A small network was shown many inputs. Here are its activations along a few directions, one row for each input.
Each table varies a few parts of the input and shows all the possible inputs, shuffled.
A made-up example of a description, with smaller parts first: one of 4 places along a line, together with either a single point or one of 11 places along a line or (one of 3 separate values, together with one of 5 places around a ring).
Shared parts are said once, and a part with two or three values counts as separate values.
In the rows, zero is written as 128.

Other details of the inputs vary at random and push rows far along three fixed directions, the same in every table; ignore that.

A family of inputs:
x1: [152 176 137 156 126 123 116  98 129 137  92  86]
x2: [172 241 129  78 114 188 113 180 102 154 115  99]
x3: [194 166 113  60 131 165  89 183  86 123 189 126]
x4: [124 182  96 122  78 100 130  93 122 122  92  95]
x5: [169  82 122 133 150  99  94 102 112 105 175 122]
x6: [141 196 131 137 127 105 131 100 126 111 100  99]
x7: [ 82 121 160 108 128 193 142 170 134 153 104 128]
x8: [134  76 112  78 148 141 125 196 132 129 180 179]
x9: [ 94 116 137 117 139 162 134 191 149 151  80 152]
x10: [151  86 116 134 147 105  94 100 107  91 177 124]
x11: [168  84 123 142 135 110  96  96 118 118 189 121]
x12: [177 102  90 137 138  81 117 110 127 120 179 152]
x13: [ 76  90 157 149 132 111 180  94 156 114 117 140]
x14: [ 94 135 159  90 123 182 159 174 132 147 123 142]
x15: [157 175 106 172 118 113 115 116 133 144  82 110]
x16: [126  77 134  61 147 158 127 188 103 104 193 163]
x17: [169 109  93 141 130  85 112 107 125 126 186 154]
x18: [ 73  81 140 169 132  82 179 100 166 149 110 161]
x19: [139 182 132 151 133 119 107  98 119 117  87  91]
x20: [ 80  65 144 184 133  92 158 108 168 144  86 153]
x21: [ 63  59 129 136 100  99 151  91 149 121  77 138]
x22: [151 113 116 129 130 104 122  98 113  87 187 132]
x23: [ 77 123 152 103 136 191 142 172 124 132  98 130]
x24: [146 193 138 145 116 117 136  92 134 137 111 100]
x25: [132 182 124 161 119 137 117  89 124 123 104  87]
x26: [ 87 117 139 135 119 164 143 183 137 169  95 147]
Each input here is: one of 2 separate values, together with either a single point or one of 4 places along a line or one of 8 places around a ring.
Q: The inputs of x26 and x18 match in every part but the choice among 2 separate values. If x19 is changed in the same way as x26 into x18, which row does it become?
A: x6
Q: Which other rows does x24 become when the choice among 2 separate values takes its other values? List them by row number.
A: x11

A family of inputs:
x27: [130  89  96 101 109 151 111 217 125 172 144 179]
x28: [156 180  96 188  99  88 124 108 153 169  77 128]
x29: [179 147  98 115 118 149  73 131  94 112 178 100]
x30: [ 97 114 128 172 138 111 177 148 187 178  67 166]
x31: [197 174  96  86 127 166  60 158  80 116 167 102]
x32: [101  84 128  78 120 147 147 162 118 113 163 153]
x33: [ 70 128 160 123 123 139 175 122 147 141  87 128]
x34: [146 200 123 159 110 146  98 101 116 127  90  80]
x35: [ 69 135 155 118 119 135 183 121 148 136  89 131]
x36: [ 92 159 148 100 122 153 154 153 134 132  67 123]
x37: [ 99 166 100 127 120 151 134 198 136 185  66 160]
x38: [157  90 137 155 153  70 125  75 136 100 179 128]
x39: [100  72 135  88 130 161 130 163 120 121 159 147]
x40: [121 107 124  62 128 157 136 179 108 113 152 152]
x41: [ 75 139 153 112 113 148 162 142 137 134  79 122]
x42: [157 227 120 116 112 146 103 130 109 127  83  82]
x43: [ 96  60 150 105 150 111 169 130 150 112 170 168]
x44: [129 161 137 191 123 111 124  58 130 124  90  92]
x45: [156  49 141 193 166  56 120  55 139  90 184 132]
x46: [128 156 149 198 143  84 145  62 150 118  96  94]
x47: [197 170  99  97 127 169  54 156  81 115 166 104]
x48: [ 97  56 148 102 141 141 144 139 131 125 161 154]
x49: [154  97 132 145 148  67 132  75 137  99 182 135]
x50: [167 111 116 141 132 114  96  90 106 113 177 113]
Q: The inputs of x39 and x48 match in every part but one. If x32 is changed in the same way as x39 into x48, which row does it become?
A: x35
Q: What do these inputs look like to the network?
A: one of 4 places along a line, together with either a single point or one of 5 places along a line
Q: Start at x45 and move only the place on the line of 5, one step at a time. The first step leads to x46. Which rows follow, in order?
A: x38, x49, x43
Q: List by row number the other rows that have the place on the line of 4 in common with x36.
A: x31, x37, x40, x42, x47
Q: Start at x30 and move only the place on the line of 4, one step at a time. The first step leads to x28. Which rows follow, in order?
A: x27, x37
